Each row below holds a small network's activations on one input, seen along a few directions.
In each table, some parts of the input vary, and every possible input appears once, in random order.
Descriptions start from the smaller parts, as in this example, which fits no table here: one of 8 places around a ring, together with either a single point or one of 9 places around a ring or (one of 3 separate values, together with one of 6 places along a line).
Shared parts are said once, and a part with two or three values counts as separate values.

Other details of the inputs vary at random and push rows far along three fixed directions, the same in every table; ignore that.

Rows:
row 1: [  9  27  34 -25  41 -19 -19 -28  -8 -20 -24  11]
row 2: [  1 -15 -23  10   9  24  -3  29   6  33   7  -5]
row 3: [ 18   5 -18  11   9  26  12  29  -3  18  37 -11]
row 4: [  1  -7  -9  -7  26   7  -1  33  19 -10  18 -30]
row 5: [ 11 -29   2   1 -53 -21  -3  20  -7  -4  45 -23]
row 6: [ 11  -9  -1   3 -58 -28  -3 -33 -40 -13  19   3]
row 7: [ -7  -3  38 -28  11 -41 -35 -34 -16 -23 -11  10]
row 8: [-16  30  28 -30  76   8  -7  25  44 -14  16 -12]
row 9: [ 13 -23  35 -15 -14 -27 -14  37  21  -4  19 -26]
row 10: [  8   2 -30  23   1  28  22  29  14   3   7 -18]
row 11: [-25   4  16 -16  40  -9  -5  19  44 -34  -7 -21]
row 12: [-12   6 -25  22  -4  23   7 -16 -14  24 -30  27]
row 13: [ 10 -45  26  -7 -52 -41 -18  31  19 -19  10 -32]
row 14: [-18  23  48 -31  30 -27 -17 -26  12 -15 -24  20]
row 15: [  5  -7  -9  13 -26   4  13  19   0  16  39  -6]
row 16: [-14  14 -38  12  10  25   8 -24 -24  16  -1  20]
row 17: [-17  51   9  -7  38  14  17 -30   1   2 -10  34]
row 18: [-15  11  29 -22  32 -25 -17 -22  11 -35 -51   5]
row 19: [-26 -27 -22   8 -54 -18 -14 -33 -27 -13   2   5]
row 20: [  3   5 -27  16  10  18   4 -18 -28  27 -19  24]
row 21: [ 8 -2 24 -3 11 -2  2 37 28 15 14 -9]
row 22: [ 10 -16  21 -22  15  17   2   1  29   6 -11 -20]
row 23: [ -1   7  -2   4 -28 -14   9 -24 -11 -22  -8   7]
row 24: [ -4   7   6 -22   6  12   9 -56  -5 -14 -17   4]
row 25: [  4  14 -13  10   5  20  -1 -19 -30  34  -2  31]
row 26: [-23 -13   9  -8 -25 -18  -4   5  20 -17  13  -7]
row 27: [ -2 -24  15 -16  -1 -19 -21  29  14 -15  46 -31]
row 28: [ 10 -10 -24  12 -16   4  -5 -22 -41  16 -17  15]
row 29: [-10  17 -10  -6  56  19   7  20  24  -3   4 -10]
row 30: [  1  15 -14  -4  23   2   1 -19 -13 -17  -8  -1]
row 31: [ 12  -9   6 -10  24  -5 -13  20  11  -7  -8 -21]
row 32: [  2 -12 -19  23  -1  22  10  31  14  24  -7  -4]
row 33: [ 14  -2  -7  21 -12  20  21  36  16  25  -4   1]
row 34: [ 18  28 -23  13   7  21  14 -23 -35  10  11  16]
row 35: [  1 -36  10  -5 -45 -42 -27 -18 -16 -29 -20 -13]
row 36: [  6  -4  -7  23 -11  19  20  33  20  28  -1   5]
row 37: [ -6   0 -32  20 -27   7  11 -28 -30  -5 -13  12]
row 38: [ 10  40  13  -8  50  12   1 -24 -16   7 -26  28]
row 39: [ -3   5 -18  22  -8  23  28  30  22  14  17  -1]
row 40: [ -1   8 -20  19 -37   2  20 -26 -25  -1  -6  20]
row 41: [ -2  -5  -8  19 -13  22  15  32  22  32   0   7]
row 42: [ 14 -21  29 -12 -46 -47 -22 -20 -23 -16   2  -4]
Each input here is: one of 2 separate values, together with either a single point or (one of 4 places along a line, together with one of 5 places around a ring).
Q: Changing only the choice among 2 separate values turns row 15 into row 21. The same change can be made to row 30. Which row results?
A: row 31
Q: Changing only the choice among 2 separate values turns row 22 into row 24. The same change can be made to row 2. Which row results?
A: row 16
Q: Start at row 17 and move only the place on the line of 4, one step at a time. The first step leads to row 15. Which rows follow, in order?
A: row 5, row 6

Rows:
row 43: [ 14 -26   2  10  -4 -11   3  49  22  12  -5 -21]
row 44: [ 12 -28   9  -1  -9   4 -30  40   5  25  32 -19]
row 45: [ 24 -33  -1   2 -10 -18 -12  42  -6  17  31 -28]
row 46: [-10  17  -3 -17  56  -9  -1   1  10 -26   6 -12]
row 47: [ 13  18   8 -12  32  -1   4 -46 -33  14 -25  28]
row 48: [ -6 -13 -16  32 -74   6   5  -7 -18  21  12  19]
row 49: [-14  19 -39  19  16  54  33 -14   6  27 -24  21]
row 50: [ -1   0  25 -24 -20 -40  -4 -53 -29 -24  12  14]
row 51: [ -1 -24  45 -42  13 -30 -37  -4   9 -12   5 -18]
row 52: [  9  -1 -21  25 -53  -6   0  -4 -46  16  39  16]
row 53: [ -4  16 -19  -6  55  51  17  26  29  20  21 -15]
row 54: [  3  13   9  -7  11 -22 -27 -33 -41  -2 -19  27]
row 55: [  2  12   9  -1  19  -1  15 -39 -11  10 -56  31]
row 56: [-14  29  19  -9  -5 -11 -15 -46 -26  -9   6  31]
row 57: [ -8 -29 -20   1 -16  10 -23  27   5   3  46 -27]
row 58: [ -1 -21  -3  21 -49 -11   4  47  15   3  26 -12]
row 59: [  7 -36 -11  15 -54   6  -1  -9 -18  35 -14   8]
row 60: [-23  -4   3 -11  22 -26  -2   3  23 -38 -20 -16]
row 61: [ 46  27   2   8  46  49  14  41  25  13 -18 -21]
row 62: [  5 -30 -19  29 -60   7 -13  -2 -25  35 -11  16]
row 63: [ 21   0 -35  17 -23  27   5 -15 -25 -13  -3 -17]
row 64: [ -3   0  38 -30   4 -54 -14   2   8 -38  27 -16]
row 65: [-23 -30  18 -28   4 -34 -10  -6  28 -44 -13 -27]
row 66: [ -5 -14 -20   3  11   4 -14  41   6  -6  37 -28]
row 67: [  8 -10  -9   6 -52   6   7 -22 -30  23  37  12]
row 68: [ 22  42  29 -13  25  10   9   0  22 -35 -12 -13]
row 69: [-14  -9  38 -20 -17 -58  -7   3  24 -44  -4 -12]
row 70: [ -6  21   3   9  13  -7  -6 -25 -19   3 -54  37]
row 71: [-32  24 -15   6  13  14  -4 -43  -7 -10 -41  30]
row 72: [-2 24  7  5 21 41 38 35 52 24  0  3]
row 73: [  4  15 -22  -2  60  39  28  24  23  14  20 -15]
row 74: [-10   4  36 -17   5 -24  15  -4  31 -24 -10  -4]
row 75: [-15  28 -44  33  18  35  22  -6 -11  10 -28  27]
Q: What do these inputs look like to the network?
A: one of 3 separate values, together with either a single point or (one of 2 separate values, together with one of 5 places around a ring)
Q: Changing only the choice among 3 separate values turns row 45 into row 64. The same change can be made to row 43. Which row results?
A: row 69
Q: Change only the choice among 2 separate values in row 66. List by row number the other rows that result.
A: row 75
Q: Change only the choice among 3 separate values in row 55. List by row number the other rows that result.
A: row 65, row 74

Rows:
row 76: [ -1  30  28 -21  86  21   6  30  44  11 -12   0]
row 77: [  1  27  43 -26  38 -17 -13   4  28 -27  -3  -5]
row 78: [ 11  71  -5   8  55  44  42 -46 -17  33 -39  58]
row 79: [  5  19 -26   7   5  27  16 -23 -20   0   2   5]
row 80: [ -8  -1 -41  18 -20  24   4 -26 -38  17  11  16]
row 81: [-21  -2  27  -9  -2 -18   0  23  37 -20 -56   5]
row 82: [ -9   8  22 -24  16 -40 -12 -30  -6 -45 -12  -5]
row 83: [  3 -22  34 -28 -13 -48 -48 -12 -10 -36   1 -17]
row 84: [  5  -9  -4   6 -37  -7   1 -31 -36  23   5  26]
row 85: [ 15 -29 -36  30 -58   4  17  26 -17  22  47 -14]
row 86: [  9  -2  -9   3 -21  -6  -4 -59 -58  16 -22  32]
row 87: [ -5 -37  16 -24 -12 -52 -32   2  -1 -39  15 -29]
row 88: [ 14 -29 -15  25 -66  -2 -11  16 -26  27  41  -4]
row 89: [ 34  -3 -15  23   0  35  14  64  16  33  35 -28]
row 90: [-11   6  -6  -8 -24 -10  -3 -51 -29 -23   3  13]
row 91: [ -3  29 -36  10   9  26   9 -63 -50   4 -22  36]
row 92: [-25   3  14 -22   3 -16 -16 -25   0 -30   7  -1]
row 93: [ 31 -42  -1   4 -34   3   3  49   9  24  40 -37]
row 94: [  1  27  24 -13  70  16  -8  44  44   3   3 -11]
row 95: [-16  11 -26  27   7  36  32  16  45  26 -53   6]
row 96: [-21 -31  20 -25 -11 -55 -35  -7  -3 -38  12 -18]
row 97: [-15 -20  20  14   5   4  11  34  64 -14 -49  -9]
row 98: [  6  -5 -28  26   5  31  27  64  25  33  44 -18]
Q: What do these inputs look like to the network?
A: either one of 3 separate values or (one of 4 places along a line, together with one of 5 places around a ring)
Q: Change only the place on the ring of 5 in row 77. List by row number the other rows that result.
A: row 83, row 88, row 89, row 94
